These are the activations of a small neural network, seen along a few directions. Each row is one input.
In each table, some parts of the input vary, and every possible input appears once, in random order.
A made-up example of a description, with smaller parts first: values(3) and (point or line(9) or (ring(5) and line(6))).
Shared parts are said once, and a part with two or three values counts as separate values.
In the rows, zero is written as 128.

Other details of the inputs shift rows strongly along three fixed directions, in all tables alike. That doesn't count.

A family of inputs:
R1: [125 155 143 136 126 139 127 125 143 116 109]
R2: [ 93 150 153 141 144 121 143 118 147 116 127]
R3: [180 152 155 122 149 140 149 112 152 125 114]
R4: [112 159 142 137 153  98 134 121 143 123 113]
R5: [140 113 123 104 101 152 101 150 116 144 128]
R6: [ 93 125 155 138 137 131 141 110 156 105 125]
R7: [119 121 140 120 145 118 142 110 169  99 116]
R8: [150 104 134  86 158 154 118 148 135 182 111]
R9: [155 107 130 116 103 135 119 156 107 151 133]
R10: [163 113 129  64 161 171 156 150 122 224 134]
R11: [110 123 136 114 139 107 140 114 167  98 117]
R12: [155 122 158 131 104 156 120 117 106 143 133]
R13: [168 152 154 112 120 179 165 116 148 144  86]
R14: [169 141 128 114  83 171 154 128  83 120 108]
R15: [ 92 120 145 149 132 126 143 109 161 110 125]
R16: [141 150 136 146 147 135 144 114 127 106 109]
R17: [ 90 125 159 126 140 126 145 119 160 113 119]
R18: [155 128 152 139  95 124 119 126 101 128 119]
R19: [114 144 107 123 105 103 115 129 130 100 152]
R20: [151 159 178 125 147 158 147 118 137 136 116]
R21: [ 89 113  77 122 178 110 116 144 167 164 144]
R22: [112  98 132  90 160 132 118 140 127 181 139]
R23: [119 156 134 129 153 104 134 103 157 108 120]
R24: [151 124 147 118 101 153 126 133  95 110 107]
R25: [ 89 140  86 134 124 105  82 124 117 139 150]
R26: [107 134 104 164 119 116 133 125 112  95 137]
R27: [108 129 108 101 161  95 125 163 137 159 140]
R28: [139 144 143 143 130 125 151 141 148 119 118]
R29: [104 115 111 166  97 119 107 105 120 108 130]
R30: [102 128  96 101 163 120 111 153 151 158 138]
R31: [134 149 137 131  97 115 118 147 100 123 131]
R32: [124 118 120 132  97 138 116 132  99  94 129]
R33: [145 135 118 106  93 125 141 142  96 160 127]
R34: [137 121  94 129 138 109 119 124 121 141 156]
R35: [125 141 150 155 136 138 155 120 141 117 134]
R36: [123 111 137 150 105 135 121 111 107 129 143]
R37: [175 141 151 120 146 150 162 128 168 120 115]
R38: [136 120  98 101 196 128 113 140 152 197 133]
R39: [103 113 128 153 144 121 136 111 162 118 110]
R40: [110 138  99 145 120  85 102 134 106 140 152]
R41: [ 80 124 127 147 140 117 126 111 171  96 113]
R42: [123 110 109 140  95 135 118 132 102 101 130]
R43: [111 109 104 112 106 125 107 145  95 114 134]
R44: [148 108 130 133 115 120 121 136 102 146 129]
R45: [113 127 145 135  91 134 103 112  99 126 142]
R46: [129 128  99 111 131 116 113 137 128 131 157]
R47: [147 132 159 119 146 148 143 115 129 114  90]
R48: [127 133 107 123 110 114 108 158 104 136 155]
R49: [ 84 133  84 127 117  80  99 124 120 117 161]
R50: [119 115 133 129 141 116 147 109 175 104 115]
R51: [143 120 135 109 115 121 103 141  96 157 128]
R52: [151 113 156 139 100 158 134 126 110 133 135]
R53: [168 125 158 115 145 138 146 107 154 126 104]
R54: [ 81 124  78 157 128  98 105 128 130 127 155]
R55: [103 122  82 142 126 117 118 141 112 117 149]
R56: [101 122 129 127  98  97 114 143 114 113 132]
R57: [131 117 155 140 149 114 156 127 149 128 104]
R58: [150 155 135 133 111 146 123 125  92 106 120]
R59: [118 140 124 162 156 122 154 109 137  96 114]
R60: [ 88 124  98 146 115 115 114 134 124 130 168]
R61: [121  90 103 101 177 136 121 147 163 181 125]
R62: [159 114 139 134 102 134 137 116 127 110 128]
R63: [161 129 112 133 122 152 113 137 110 153 138]
R64: [147 133 111 114 119 154 106 153 119 145 144]
R65: [146 116 125 100 122 126 109 123 118 141 132]
R66: [162 148 154 140 104 157 126 124 103 137 144]
R67: [128 119 116 141 102 127 109 117  92 106 127]
R68: [107 143 125 137 164 127 150 126 149  95 114]
R69: [124 125 145 128  94 112 115 136 102 121 120]
R70: [144 116 134 146 108 143 137 126 106 103 116]
R71: [161 124 110 121 129 129 129 137 122 142 150]
R72: [103 147 127 129 156 121 149 132 146  95 112]
R73: [133 135 123 149 119 112 134 142 118 128 138]
R74: [101 129 148 141 129 104 137 123 148  98 112]
R75: [143 111 122 137 104 121 123 109 118 113 135]
R76: [160 148 139 125 101 157 129 142  87 111 120]
R77: [117 140 114 166 108  98 123 125 109 113 142]
R78: [136 126 157 113 138 126 145 111 154 109 102]
R79: [164 118 155 135 146 156 158 116 128 113  93]
R80: [ 74 149 141 141 146 109 145 123 162 103 136]
R81: [144 124 122 134 129 144 124 134 103 158 157]
R82: [121 117 118  93 187 138 132 153 145 179 154]
R83: [135 126 145 140 139 140 127 106 154 129 101]
R84: [149 137 107 109  74 131 137 114 108 125 137]
R85: [118 104 111  93 184 127 107 134 149 188 119]
Each input here is: values(5) and (point or (values(2) and ring(8))).
The inputs of R65 and R45 match in every part but the values(5) part. If R11 is changed in the same way as R65 into R45, which row does it become?
> R17
The inputs of R46 and R82 match in every part but the values(5) part. If R71 is changed in the same way as R46 into R82, which row does it become?
> R35
The inputs of R83 and R67 match in every part but the values(5) part. If R61 is changed in the same way as R83 into R67, which row does it become?
> R42
Which other rows does R57 become when the values(2) part takes its other values? List them by row number.
> R73
Which other rows does R4 become when the values(5) part takes its other values? List them by row number.
> R20, R23, R25, R58
Start at R63 and move only the ring(8) part, one step at a time. The first step leads to R38. Which rows follow, in order?
> R25, R1, R30, R64, R21, R54

A family of inputs:
R86: [ 96 150  83 124 153  77 124 128  99 163 170]
R87: [148 170 200 109 116 184 153 119 140  95  95]
R88: [129 158 166 124  95 149 112 138 133 114 113]
R89: [160 111 192 124 154 164 153 125 124 137  64]
R90: [ 99 165 117 146 163  70 140 110 149 141 138]
R91: [160  75 127  56 209 153 120 138 118 212 109]
R92: [ 16 105 100 152  81  84 110  85 138  89 156]
R93: [ 60 126  98  97 192  67 130 170 160 136 136]
R94: [190 142 121  85  66 136  86 177  75 134 164]
R95: [132 149 105 135 122 148 161 103 142  64 102]
R96: [210 122  69 101  53 172  91 155  63 137 153]
R97: [107 159 126 140 199  76 158 120 166 168 118]
R98: [ 89  95  75 167  49  84  90 101  65  70 175]
R99: [131  57 120  57 150 158 119 180 117 235 147]
R100: [ 56 167 163 178  55 120 117 117 116  42 120]
R101: [ 68 101 130 124 137 102 127  98 182 140 129]
R102: [150 130 112 143 169 152 120 124 151 170 159]
R103: [126 154 140 113 142  93 136 147 159 104 119]
R104: [181 147 157 175 107 196 143 141 105 118 143]
R105: [129 111  33 120  91 118  86 149  92 132 155]
R106: [107 161 116 143 151  90 144 146 103 155 137]
R107: [ 95  75 118  93 163 117 123 133 172 199 133]
R108: [117 149 149  84 201 106 171 135 186 115 107]
R109: [172 169 211 100 140 181 149 129 170 120  87]
R110: [124 132  95 161 121 153 113 114 107 132 184]
R111: [158 153 134 156  88 169 165 128 121  60  86]
R112: [148 150 144 180 147 159 141 113 162 124 134]
R113: [104  87 109 119 154 101  90 108 124 165 118]
R114: [ 68 119 131 177 118  82 106  83 135  86 101]
R115: [208 103 164 133 123 153 152 126 127 122 100]
R116: [170 127 180 160 127 128 166  88 162  71  87]
R117: [192  77 111 122  60 155 102 168  34 146 157]
The inputs of R116 and R113 match in every part but one. If R117 is changed in the same way as R116 into R113, which row does it become?
> R89
What do these inputs look like to the network?
> line(4) and ring(8)
Which other rows does R87 become when the line(4) part takes its other values? List them by row number.
> R88, R100, R109
Start at R108 and move only the ring(8) part, one step at a time. The first step leads to R86. Which rows follow, in order?
> R110, R95, R98, R91, R92, R87

A family of inputs:
R118: [ 49 151 130 203  87  78 119  77 120  78 136]
R119: [ 79 114 113 121 124  98 103 112 126 145 128]
R120: [ 73 166 138 124 199 111 154 106 195 118 116]
R121: [ 97 112  80 151  68 132  85 121 111 117 163]
R122: [149  83  88 113 153 139 118 141 121 152 139]
R123: [ 93  91  99  76 144 110 120 167 126 162 154]
R124: [105 161 110 125 102 128 107 121 107 104 156]
R125: [182 106 184 118 164 157 181 101 161 121  68]
R126: [193 143 106 127 101 170 124 152 103 140 145]
R127: [132 122 130 136 210 118 178 123 161 133  95]
R128: [ 57 104  85 116  79  92  76 162  95 146 189]
R129: [116 122  79 145 157 107 124 130 122 127 146]
R130: [ 38 134  92 151  77  98  79 104 123  81 165]
R131: [222 152 169  79 129 188 135 152  89 191 108]
R132: [161 123 128 124  37 141 105 124  67 105 112]
R133: [150 163 172 133 171 119 165 132 163  87  68]
R134: [102  89  87  82 127 112  73 153  99 215 156]
R135: [ 96  82 139 102 216 116 146 105 173 176 111]
R136: [ 68 100  99 113 135  84  78 147 123 144 148]
R137: [ 98 127 100 165 109 113 115 126  85 127 162]
R138: [181 137 178 124  32 173  86 156  71 113 125]
R139: [166 125 208 147 144 176 181 105 155 108  81]
R140: [124 128  79 117 212 112 156 133 183 153 118]
R141: [120 125 134 111 192  76 132 114 200 177 140]
R142: [ 93 106 106 115 133  87 103 141 128 112 118]
R143: [ 71 139 174 129 162 116 182 116 197  94 101]
R144: [133 161 138 183  46  68 133  76 137  30 132]
R145: [148 104 106 102 175 122 123 138 104 187 137]
R146: [183 151 120 130  98 179 120 153 108 159 151]
R147: [149  97  92 100 163 143 113 176  86 229 167]
R148: [ 82 168 126 218  91 105 127  88 133  50 142]
R149: [180 151 147 157 125 162 142 130 115 106 122]
R150: [ 49 122  79 174  92 100  90 105 145 101 161]
R151: [173  95 116  47 140 178 118 161 120 185 135]
R152: [180 153 183 143 189 176 174 131 170 144 105]
R153: [173 143 179 128  47 165 161 140 113  62 100]
R154: [ 83 131  64 101 149 103 100 136 118 141 165]
R155: [ 15 157  93 169 115  47 137 118 139  59 157]
R156: [ 63  97  99 148 185 103 114 118 176 150 149]
R157: [162 126  95 102 173 156 128 153 141 193 148]
R158: [136 115 184 151 125 163 157 114 143 123 105]
R159: [165 139 175 100 117 183 136 118 143 112 106]
R160: [106  73 108 111 167 105 116 118 130 164 134]
R161: [143 149 189 155 165 138 175  91 158 113  89]
R162: [192 150 160  82 134 173 154 176 110 172 137]
R163: [148 113 138 106 106 133  98 158 107 128 117]
R164: [112 146  79 116 110 116 112 128 103  98 153]
R165: [140 132 107 100 149 112  98 169 102 159 133]
R166: [188 131 137 143  65 177 140 117 125  79 103]
R167: [ 87 133 160 134 169 106 161  87 184 103  68]
R168: [115  64  80 112 158 114 118 142 109 164 137]
R169: [204 144 139  91  84 171 146 178  74 133 137]
R170: [198 144 145  88 142 159 137 151  98 177 109]
R171: [145 174 174 152  96 132 121 131 112  82 107]
R172: [139 118 166 177  78 151 148 104 115  72 103]
R173: [141 183 150 169  53 125 141  96  91  53  90]
R174: [102 136 152 204  65 136 119  88 131  49 130]
R175: [117 104  57 144  81 115  87 155  41 152 187]
R176: [ 82  93  54 123 133 105  94 129 139 147 158]
R177: [ 95  95 128 137 121 116 105 108 123 148 140]
R178: [165 139 163 109 187  97 172 108 204 138 107]
R179: [205 115 146 142  43 191 100 139  66 108 144]
R180: [117 170 170 136 166 124 160 107 166 136  86]
R181: [144 120 107  79 159 127  87 189  99 214 151]
R182: [ 75 124 120 107 194 105 160  95 204  86  91]
R183: [173 123 152 114 187 137 174 115 143 140  85]
R184: [198 146 151 135  29 126 100 122  89 121 169]
R185: [ 84 173 168 140 170 112 187 129 187 110 110]
What do these inputs look like to the network?
> line(4) and (point or (values(2) and ring(8)))
The inputs of R162 and R185 match in every part but the line(4) part. If R137 is changed in the same way as R162 into R185, which row does it become?
> R147
The inputs of R125 and R160 match in every part but the line(4) part. If R164 is changed in the same way as R125 into R160, which row does it become?
> R154
Which other rows does R165 become when the line(4) part takes its other values? List them by row number.
> R133, R171, R181
Which other rows does R123 become when the ring(8) part takes its other values? List them by row number.
> R151, R160, R163, R167, R172, R176, R179
Start at R173 and move only the line(4) part, one step at a time. The first step leads to R170. Which rows follow, in order?
> R131, R180
Which other rows does R125 become when the values(2) part takes its other values? List them by row number.
> R183
